Each row below holds a small network's activations on one input, seen along a few directions.
Each table varies a few parts of the input and shows all the possible inputs, shuffled.
Descriptions start from the smaller parts, as in this example, which fits no table here: one of 2 separate values, together with either a single point or one of 11 places around a ring or (one of 6 places along a line, together with one of 8 places around a ring).
Shared parts are said once, and a part with two or three values counts as separate values.

Other details of the inputs shift rows strongly along two fixed directions, in all tables alike. That doesn't count.

A family of inputs:
R1: [ 19 -50  43   2  40   5 -20 -23 -30 -41  27 -14]
R2: [-44  42 -59  -8 -18   2  28  -4  64  66 -23  18]
R3: [-32  -4 -10  39 -14  30 -24  -4  17 -53 -24 -23]
R4: [-18  -3  17  53 -15 -21 -22  -1   7 -41 -14 -15]
R5: [ -1  54 -41   9 -29 -20  12  39  27  65  -6  19]
R6: [-36  -9  -7  39 -34  32 -30 -25   7 -47 -20   4]
R7: [ -2  53 -61  15  -9 -33  23  13  50  59  -7  27]
R8: [-36   3  -7  26 -25  16 -17  -3  15 -64 -17 -38]
R9: [  7 -41  30  -4  11  -3 -40   9 -49 -36  19  -6]
R10: [-36   6  -5  22 -26  11 -15  -2  15 -67 -14 -42]
R11: [-13  -6  26  54 -37  -8 -17  20 -22 -27 -18 -13]
R12: [-20 -13   9  43 -32 -16 -41  26 -13 -34 -11   1]
R13: [ -4  -7  31  47 -37 -10 -10  11 -15 -28 -38 -19]
R14: [ 42 -44  67 -33  38  12 -13 -19 -59 -30  16 -29]
R15: [ 15   3 -26 -65  21  32  18 -42  -3  15  34   9]
R16: [  92  -30   35 -113   91   23   37  -31  -46   57   55   -3]
R17: [-10 -10  28  55 -27 -13 -17   4  17 -36 -25  -6]
R18: [ 32 -47  56 -22  31  15 -13  -5 -76 -24  31 -25]
R19: [ -9  52 -48  12 -30 -31  -3  36  27  48 -14  19]
R20: [-12 -26  14  -6  15  34 -20 -18 -16 -68   8 -38]
R21: [-14 -20  20  49 -37  -3 -29  30  -8 -27  -5   4]
R22: [ -1 -21  36  51 -35  -5 -14  12  11 -34 -34  -3]
R23: [-27   5   3  46 -17 -34 -30   4 -11 -41 -13 -18]
R24: [  2 -26  35  50 -33  -3 -14  11  14 -33 -30   2]
R25: [-44  52 -60 -18 -25 -10  35  -2  64  63 -19   8]
R26: [ 43  50 -45 -27  -4  -8  66  18  47 111 -12  32]
R27: [-54   6  18  20 -18  15  -2   0   8 -65 -30   4]
R28: [-10  54 -72 -15 -26  19  28 -18  56  53  -7  31]
R29: [-16  60 -70 -22 -35   6  31 -16  54  41  -2  21]
R30: [  6  53 -48  15  -5 -25  32   8  62  64  -7  22]
R31: [-38 -49  28  -5  13  28 -25 -30 -21 -37   0 -18]
R32: [-27  -2  -1  40 -23 -31 -39  13 -20 -39 -16 -10]
R33: [  3  24  -8 -84  41  20  50 -14   6  17  21  17]
R34: [  4  19 -13 -71  48  33  47 -13  12  30  14  30]
R35: [  0 -24  32  51 -38  -3  -5  15  -4 -29 -35  -4]
R36: [  0 -29  31  55 -40  -2  -4  16   1 -29 -34   0]
R37: [  3 -43  22   4  19  -8 -33  -3 -45 -41  19  -6]
R38: [  88  -44   23 -105   88   33   43  -15  -58   68   78   14]
R39: [ -8  53 -48   8 -28 -32  -4  34  23  48 -15  15]
R40: [ 33  46 -58 -12 -14  -4  65  32  59 117   7  49]
R41: [  90  -46   21 -105   87   35   48  -15  -49   73   80   20]
R42: [ 45 -79  62 -18  30  24   1 -13 -47 -27  20  -1]
R43: [  5  54 -46   5 -26 -18  19  41  33  75  -2  25]
R44: [ 35 -15   1 -55  39  -1  -9   5 -40  26  40   8]
R45: [-34  -7  -7  33 -35  30 -28 -26   6 -49 -17   2]
R46: [-65 -17   8  27 -26   8 -22 -13   9 -37 -25 -18]
R47: [ 51 -21  18 -76  59  12   1  -2 -62  36  57  -4]
R48: [ 17   2 -28 -62  24  36  18 -42  -2  20  32  13]
R49: [ -4  -8  36  48 -35 -10 -16  11   3 -33 -38 -14]
R50: [ 45 -62  67 -26  36  18 -10 -17 -47 -30  17 -14]
R51: [ 40 -54  62 -27  49  11 -10 -26 -45 -32  28 -19]
R52: [-66  -7   7  18 -34  -4 -15 -12  10 -41 -22 -27]
R53: [ -7  64 -65  12 -12 -41  23  15  47  61 -11  19]
R54: [-29 -16  30  -8  20  36  -1 -12 -13 -55 -10   8]
R55: [ -8 -16  29  55 -25 -10 -18   4  19 -36 -22  -3]
R56: [ 43 -57  65 -26  31  17  -4 -14 -64 -26  12 -21]
R57: [ 72 -21  28 -91  84  10  28 -34 -38  41  53  -7]
R58: [-21  12  18  44 -17 -31 -23  -3  -2 -42 -17 -29]
R59: [  84  -34   22 -104   86   30   41  -15  -58   69   74    9]
R60: [-15  65 -80  -4 -13  14  34   8  75  51 -18   6]
R61: [  1 -29  22  -8  20 -17 -39  -3 -58 -42  15 -20]
R62: [ 37  -6 -11 -50  59  -9  13 -16 -20  34  42   6]
R63: [-23 -12   3  58 -16 -22 -28   4   2 -39 -10  -3]
R64: [-27  -5  -5  41 -25 -30 -36  14 -16 -37 -17  -5]
R65: [-52   0  18  31 -12  26  -8   1   8 -60 -36  12]
R66: [ -4  38 -51  14 -30 -24   5  36  39  53  -9  33]
R67: [-11 -30  11   0  18  41 -23 -19 -13 -61   2 -30]
R68: [ 19  63 -33 -14  -2 -28  37   5  44  72  -9   7]
R69: [-21   8  17  48 -17 -28 -22  -1   1 -41 -17 -24]
R70: [-49  47 -57  -8 -26  -6  30  -2  63  58 -24  10]
R71: [-55   9  19  16 -20  11   1   1   7 -67 -29  -1]
R72: [  3  63 -48  10  -7 -33  31   8  57  61 -10  14]
R73: [ 21  56 -35  -8  -3 -23  41   7  53  76 -11  16]
R74: [ 35 -22 -13 -49  46  -3   7  -6 -25  31  41  20]
R75: [-25 -11  -2  43 -23 -27 -36  13 -16 -40 -15  -3]
R76: [  4  48 -45   7 -29 -17  19  40  36  72  -3  28]
R77: [-27   9   2  44 -17 -36 -32   5 -13 -41 -14 -21]
R78: [ 20 -54  45  -9  18  13 -26   8 -54 -27  34  -6]
Description of these inputs: one of 6 places along a line, together with either one of 4 separate values or one of 9 places around a ring.
Question: The inputs of R30 and R72 match in every part but the place on the line of 6. If R37 is changed in the same way as R30 into R72, which row does it become?
Answer: R64
Question: The inputs of R15 and R48 match in every part but the place on the line of 6. If R16 is changed in the same way as R15 into R48, which row does it become?
Answer: R49
Question: Change only the place on the line of 6 in R68. List by row number the other rows that result.
Answer: R17, R51, R55, R57, R73
Question: Which other rows agree with R40 in the place on the line of 6? List them by row number.
Answer: R1, R3, R6, R21, R24, R31, R42, R55, R63, R65, R66, R74
Question: Change only the choice among 4 separate values in R27. List by row number the other rows that result.
Answer: R20, R48, R70
Question: A walk changes only the place on the line of 6. It starts at R77 and steps to R23. List the rest of the walk in order.
Answer: R53, R62, R7, R63

A family of inputs:
R79: [ 13  -8   4 -55  28  24  22  -5   0  27  14  17]
R80: [-35 -41  26  11  -4   6 -49   1 -44 -82  -3 -22]
R81: [-39 -32  26  51 -25  -2 -45   3  -5 -77 -32 -20]
R82: [-44  86 -61  68 -76 -34  20  18  97  30 -53   8]
R83: [-74   2   3  98 -65 -22 -42  -2  28 -68 -47 -13]
R84: [-31  32 -40  27 -29 -14  18  -1  55  30 -34  14]
R85: [ 61 -22   5 -71  64   3  27  -3 -29  61  56  29]
R86: [-57   3   5  75 -60 -13 -55  11   4 -91 -42 -16]
R87: [ 66  -7  -1 -59  49 -15  31  11 -18  75  44  11]
R88: [ 63  11  11 -84  76 -13  28  -7 -33  78  38   3]
R89: [ -6  42 -18  -7 -24   8  42   8  47  35 -22  14]
R90: [-20  56 -40  10 -33 -12  17   2  46  18 -13   1]
R91: [ 29 -13  -3 -88  64  29  20 -37 -42  21  45   5]
R92: [-14   6 -23 -17   5  -2 -11   3   1  -4   9   7]
R93: [-24 -45  46   4   4  10 -36 -18 -44 -82  19 -35]
R94: [ -4 -55  46 -20  25  21 -44 -18 -68 -87  15 -28]
R95: [-26  61 -43  10 -37  -8  21  14  42  20 -23   0]
R96: [ 16  41 -43  10 -35  -6  18  14  36  62 -15  17]
R97: [-13  31 -26  18 -13   5   3  10  21   6  -7   1]
R98: [  8 -67  58 -11  34  19 -38 -27 -50 -82   7 -29]
R99: [  3 -78  84 -31  30  40 -15 -23 -63 -77  23 -30]
R100: [-43 -40  31  27  -8   5 -45 -24 -39 -81   2 -18]
R101: [ 18 -13  -3 -27  38  18  17  -7   1  18  15  -3]
R102: [ 23  38 -29   6  -9 -19  26  18  27  54  -4  35]
R103: [-61   4  10  89 -57 -17 -40 -11  21 -71 -46 -17]
R104: [ 24  -5 -16 -24   2   7   8   3  -3  51  17   7]
R105: [-24 -29  32  38 -12  -1 -51 -11 -15 -86 -16 -25]
R106: [-29  43 -31  36 -44   2  23  25  57  27 -36  20]
R107: [-20  52 -43  47 -35  -9  21  20  66  25 -44   7]
R108: [ 49  -4 -10 -42  27 -10  18  11 -13  70  30   3]
R109: [-67  -1   7  94 -60  -6 -47  22   8 -78 -37 -21]
R110: [ 25 -12  -3 -50  45  13  26 -35  -3  25  15   6]
R111: [ -9 -54  44  22  21  19 -38  -9 -39 -73  17 -31]
R112: [ 29  10   8 -44  47 -26  13  10 -21  65  20   2]
R113: [ -5  66 -58  50 -65 -17  21  29  69  60 -38  31]
R114: [-36  51 -44  43 -51 -22  25  16  75  29 -44   4]
R115: [ 24 -13   2 -56  45  10  19 -27  -5  22  42  -8]
R116: [ -2  40 -33   3 -15 -10  36  -1  54  35 -23   2]
R117: [ 57   4 -17 -51  23   5  20  -3 -11  66  26   3]
R118: [-64 -17  29  65 -54   8 -26   3   5 -67 -46  -4]
R119: [  7  27 -27   4   8   5  14   3  30  25   0   2]
R120: [ 58  16  -5 -34  32 -23  34  11  -8  58  23  21]
R121: [ 47 -21  -3 -51  32  16  19  -6 -15  56  40  17]
R122: [ 19  66 -46  29 -39 -41  33  37  53  73 -26  23]
R123: [  6 -34  46  48 -27 -13 -41   8 -39 -55 -16 -31]
R124: [ 42 -25  10 -79  72  39  16 -23 -46  13  50  -5]
R125: [-47  49 -50  56 -54 -27 -11  24  66   4 -41  12]
R126: [  4 -51  63  41  -1 -26 -35  16 -52 -60   3 -16]
R127: [ 20 -26   5 -61  55  31   8 -12 -39   9  42  -4]
R128: [ 25 -80  79  -3  39  -6 -38   0 -84 -64  36 -14]
R129: [-11  32 -21  -8 -15  12  33  -3  35  36 -24  25]
R130: [ 12 -46  63  34   3 -14 -35   4 -56 -69   3 -10]
R131: [ 42  13 -16 -21  14   4  26   2  10  53  17  31]
R132: [ 49 -22   3 -50  44  11  20  -3 -17  50  44  26]
R133: [ 30 -15   2 -96  64  25  24 -22 -38  25  54 -10]
R134: [-42 -23  27  39 -22   3 -43 -25 -29 -84 -13 -19]
R135: [-10  41 -24  19 -27   9  29  15  47  27 -30  19]
R136: [-34 -50  37   0   9  17 -41 -23 -59 -79  11 -20]
R137: [  6  17 -28  10 -26 -17   4  21  16  52  -8   6]
R138: [ 16   8  -3 -45  20  21  26  -6  12  28   3  18]
Question: The inputs of R134 and R100 match in every part but one. If R103 is changed in the same way as R134 into R100, which row does it become?
Answer: R83
Question: What do these inputs look like to the network?
Answer: one of 2 separate values, together with either a single point or one of 9 places around a ring or (one of 4 separate values, together with one of 5 places along a line)
Question: Change only the choice among 2 separate values in R92. List by row number the other rows that result.
Answer: R86
Question: Change only the place on the ring of 9 in R121. List by row number the other rows that result.
Answer: R85, R87, R104, R108, R126, R128, R132, R137
Question: A walk changes only the place on the line of 5. It starts at R89 and steps to R116. List the rest of the walk in order.
Answer: R82, R90, R95

A family of inputs:
R139: [ 29 -26  54  -4  27  -4  -8 -10 -39 -50   8 -22]
R140: [ 25 -48  29 -46  39  40   8 -32 -23  -8  26   1]
R141: [-15  10   8  44 -32 -20   1  27  20  15 -29   9]
R142: [ 32  23 -47  10 -21 -12   1  24  13  56  11  14]
R143: [ 51 -48  12 -24  22  21 -17   6 -51  15  47  14]
R144: [  8  24 -19 -15  -5 -21  25  16  13  68   1  29]
R145: [-53  26 -17  73 -45 -30 -37   6  26 -48 -37 -12]
R146: [  2 -46  59  30   5 -16 -35  -2 -43 -56  -6 -37]
R147: [-30   1  26  83 -50 -17 -20  29  20 -42 -47  -1]
R148: [ -1  17 -16 -20  -7  24  29   4  16  27  -7  11]
R149: [ 16  31  -4   1  -5  -5  32  19  25  30 -11  27]
R150: [-30 -52  38  29   8   7 -37 -16 -33 -78   2  -8]
R151: [ 42 -28   8 -70  66  18  19 -39 -18  23  49  -7]
R152: [  1  38 -25   8 -20 -42  13  14  20  51 -12   6]
R153: [-51  23 -12  40 -55   0  -6  28  19 -22 -35   1]
R154: [ 30  25 -35 -44  20  11  39 -19  36  62  12   8]
R155: [ 13  41 -32 -31   4  12  37  -5  27  49   0  -1]
R156: [  30  -22   -4 -100   60   26   13   -9  -41   34   54   11]
R157: [ 10 -47  47  -7  13  30 -22 -32 -37 -60   7 -32]
R158: [ 22  36 -20   7   0 -27  27  13  39  45 -15   5]
R159: [-60  24 -13  80 -57 -26 -45  16  15 -62 -42 -17]
R160: [-20  27 -38   1  -3  -8   8   3  29  26  -6  28]
R161: [  5  12 -28 -25  14  12  34  -9  33  46   9  25]
R162: [-19  28 -39  -8  -7  -4   6  12  19  24  -5  25]
R163: [  8 -49  39 -21  15  42  -7 -25 -30 -39   8  -9]
R164: [  9 -37  22 -23  46   2 -13 -31 -33 -35  33 -19]
R165: [-22 -28  42  18  -8   8 -39  -5 -44 -81   0 -44]
R166: [-31  47 -35  15 -25 -21  -6  15  24  10 -15  -6]
Question: What do these inputs look like to the network?
Answer: one of 2 separate values, together with either a single point or one of 4 places along a line or one of 9 places around a ring
